A small network was shown many inputs. Here are its activations along a few directions, one row for each input.
Each table varies a few parts of the input and shows all the possible inputs, shuffled.
Descriptions start from the smaller parts, as in this example, which fits no table here: ring(5) and (point or line(11) or (values(3) and line(4))).
Shared parts are said once, and a part with two or three values counts as separate values.
(in the rows, 128 means zero)

Other details of the inputs vary at random and push rows far along two fixed directions, the same in every table; ignore that.

A family of inputs:
R1: [130 130 137 151 130 129 142 128 123 144 127 125 129 116]
R2: [116 159 187  90 182 112 105 135 219  73 145 166 139 100]
R3: [136 122 149 133 130 131 142 107 117 140 120 125 127 129]
R4: [127 121  85 103 118 127 123 134 129 115 136 141 130 160]
R5: [128 120 138 148 131 111 131 129 113 133 125 115 133 106]
R6: [128 135 136 149 132 129 137 132 123 148 128 122 127 113]
R7: [135 134 140 147 133 128 146 116 115 137 133 123 125 127]
R8: [116 115  87 101 109 131 111 151 141 120 126 140 131 151]
R9: [125 121  88 103 114 136 117 134 127 114 132 136 127 159]
R10: [121 161 181  91 188 104 113 131 221  69 151 171 145 107]
R11: [133 127 149 137 125 135 137 116 116 141 121 124 123 121]
R12: [120 120  91 100 107 138 110 144 130 119 123 134 127 151]
R13: [119 116  86 108 114 125 123 143 135 117 134 144 135 156]
R14: [112 104  85  95 110 114 102 153 130 109 124 129 136 143]
R15: [136 134 137 147 133 131 141 121 117 137 133 124 121 122]
R16: [129 138 146 140 123 138 129 123 118 146 119 118 124 115]
R17: [134 144 141 145 128 140 129 125 116 140 127 114 121 118]
R18: [113 118  84 102 108 133 108 151 137 127 125 136 130 145]
R19: [135 138 140 144 130 140 134 122 117 136 126 117 121 121]
R20: [138 128 143 139 136 134 142 106 115 137 125 124 126 130]
R21: [133 117 148 139 128 125 145 113 123 145 124 130 133 126]
R22: [133 127 142 144 132 122 124 120 107 126 121 106 123 112]
R23: [131 127 141 149 130 127 144 125 121 144 129 130 129 119]
R24: [135 128 136 150 133 116 130 123 110 128 128 108 125 109]
R25: [136 134 143 142 131 137 138 116 114 136 127 122 122 123]
R26: [129 119 147 142 125 126 142 116 124 143 125 128 130 124]
R27: [127 121 148 137 127 120 124 121 109 130 115 108 127 112]
R28: [133 124 147 136 126 133 139 110 119 139 122 125 125 125]
R29: [127 128  81 113 113 133 117 148 128 120 135 130 124 152]
R30: [125 130  79 115 113 136 115 149 123 126 135 125 122 148]
Each input here is: ring(5) and (point or line(5)).
Q: Which other rows does R20 become when the line(5) part takes its other values? List them by row number.
A: R9, R17, R19, R25

A family of inputs:
R31: [127 121 131 138 119 129 124 129 110 130 120 117 125 121]
R32: [135 116 134 138 120 137 141 117 114 135 124 132 124 135]
R33: [131 128 124 140 121 135 142 130 122 142 130 134 126 136]
R34: [133 131 121 133 124 136 140 118 119 146 127 128 129 137]
R35: [102 125  47  36 121 124  77 174 194  56 152 181 136 185]
R36: [130 126 126 127 118 139 136 118 123 143 126 131 125 140]
R37: [130 172 208 128 191 113 118 119 190  96 137 131 134  72]
R38: [132 124 132 130 120 136 139 113 115 140 121 129 127 140]
R39: [129 130 119 143 127 125 127 136 117 138 127 114 128 120]
R40: [128 117 126 128 117 128 121 125 109 128 118 113 125 128]
R41: [134 126 123 129 125 132 140 114 115 137 126 129 129 140]
R42: [134 127 120 128 124 133 139 116 114 141 128 129 129 141]
R43: [131 121 127 132 120 137 138 122 120 137 127 136 126 137]
R44: [134 131 122 129 123 133 138 118 121 143 129 129 127 138]
R45: [128 123 128 130 121 129 122 126 110 136 119 115 124 123]
R46: [130 126 120 142 124 123 126 132 115 135 128 113 125 120]
R47: [133 130 119 140 126 133 142 126 121 144 131 129 129 137]
R48: [128 127 115 143 124 125 127 134 116 137 127 112 127 121]
R49: [131 125 127 126 120 136 137 116 118 140 124 131 128 141]
R50: [126 123 127 138 116 132 123 134 115 135 122 119 124 119]
R51: [106 123  39  32 126 122  79 173 189  59 153 176 139 188]
R52: [131 121 126 137 122 132 143 122 117 133 131 133 124 136]
R53: [137 121 125 130 124 131 140 113 113 136 127 125 129 141]
R54: [127 125 129 133 119 130 123 128 115 139 119 113 123 122]
R55: [131 168 216 125 193 107 118 114 185  89 136 131 133  73]
R56: [130 130 127 130 120 139 139 121 124 146 124 130 128 139]
R57: [130 123 122 141 126 121 128 128 109 130 124 113 126 122]
R58: [131 120 120 139 124 121 127 128 108 126 125 112 127 124]
R59: [135 120 125 137 127 128 143 116 116 134 131 128 128 138]
R60: [129 120 125 139 119 123 126 131 109 125 126 117 126 122]
R61: [127 125 122 142 117 126 127 137 113 135 128 117 125 121]
R62: [133 128 119 141 126 134 141 122 119 145 131 129 128 136]
R63: [114 146 215 121 188  88 119 124 201 100 133 146 151  72]
R64: [131 130 123 134 125 124 123 129 116 136 122 114 125 121]
R65: [131 123 127 134 117 138 138 125 123 140 127 135 124 137]
R66: [130 167 215 127 187 124 128 115 199  98 142 156 131  88]
R67: [127 123 126 141 121 123 128 131 109 129 126 117 125 121]
R68: [125 125 124 132 120 133 123 130 117 139 119 113 124 122]
R69: [132 127 126 144 120 136 144 127 117 144 130 132 126 134]
R70: [126 122 126 134 118 130 121 133 113 131 122 120 125 122]
R71: [126 163 220 123 186 113 118 114 183  92 133 131 130  75]
R72: [133 123 121 135 127 128 141 118 118 134 131 130 127 138]
R73: [134 118 131 140 122 131 144 121 115 133 130 131 125 136]
R74: [125 128 120 142 120 128 128 140 115 137 127 118 127 121]
R75: [129 125 123 134 118 140 138 128 125 142 126 135 126 137]
R76: [127 126 126 132 120 133 125 133 115 142 119 113 125 121]
R77: [124 127 123 135 118 133 124 139 118 136 122 121 126 120]
R78: [133 126 120 138 124 131 142 122 120 142 133 129 127 137]
R79: [105 129  45  40 122 120  68 181 182  66 139 155 137 167]
R80: [ 98 125  52  48 116 126  67 181 182  64 139 160 136 166]
R81: [132 121 122 132 124 123 125 124 108 129 122 111 126 125]
R82: [126 124 123 141 120 125 127 134 110 132 127 118 126 122]
R83: [128 117 128 135 117 129 122 129 111 125 122 118 125 122]
R84: [130 124 118 139 126 122 126 131 110 132 127 114 126 122]
R85: [132 120 132 137 120 136 141 119 116 137 124 134 124 136]
R86: [122 145 211 109 187  98 134 117 215  97 139 166 152  87]
R87: [132 120 132 129 120 135 138 112 117 135 123 128 126 142]
R88: [124 126 116 141 118 128 127 138 114 135 128 118 127 121]
R89: [134 133 122 132 124 136 140 121 120 147 127 128 130 138]
R90: [131 127 128 133 119 141 138 118 121 147 123 129 126 138]
R91: [131 127 122 132 126 124 123 127 111 134 122 113 126 123]
R92: [132 126 127 141 119 133 143 126 119 142 131 132 124 135]
Q: The inputs of R66 and R80 match in every part but one. If R86 is changed in the same way as R66 into R80, which row does it become?
A: R63
Q: The inputs of R41 and R55 match in every part but one. If R92 is changed in the same way as R41 into R55, which row does it become?
A: R61
Q: Describe the family of inputs behind these rows.
A: values(2) and (point or (ring(5) and line(6)))
Q: Which other rows does R55 become when the ring(5) part takes its other values? List them by row number.
A: R31, R57, R67, R71
Q: Which other rows does R66 become when the ring(5) part takes its other values? List them by row number.
A: R34, R62, R69, R90
Q: Which other rows does R64 become when the line(6) part takes its other values? List them by row number.
A: R37, R55, R79, R81, R91
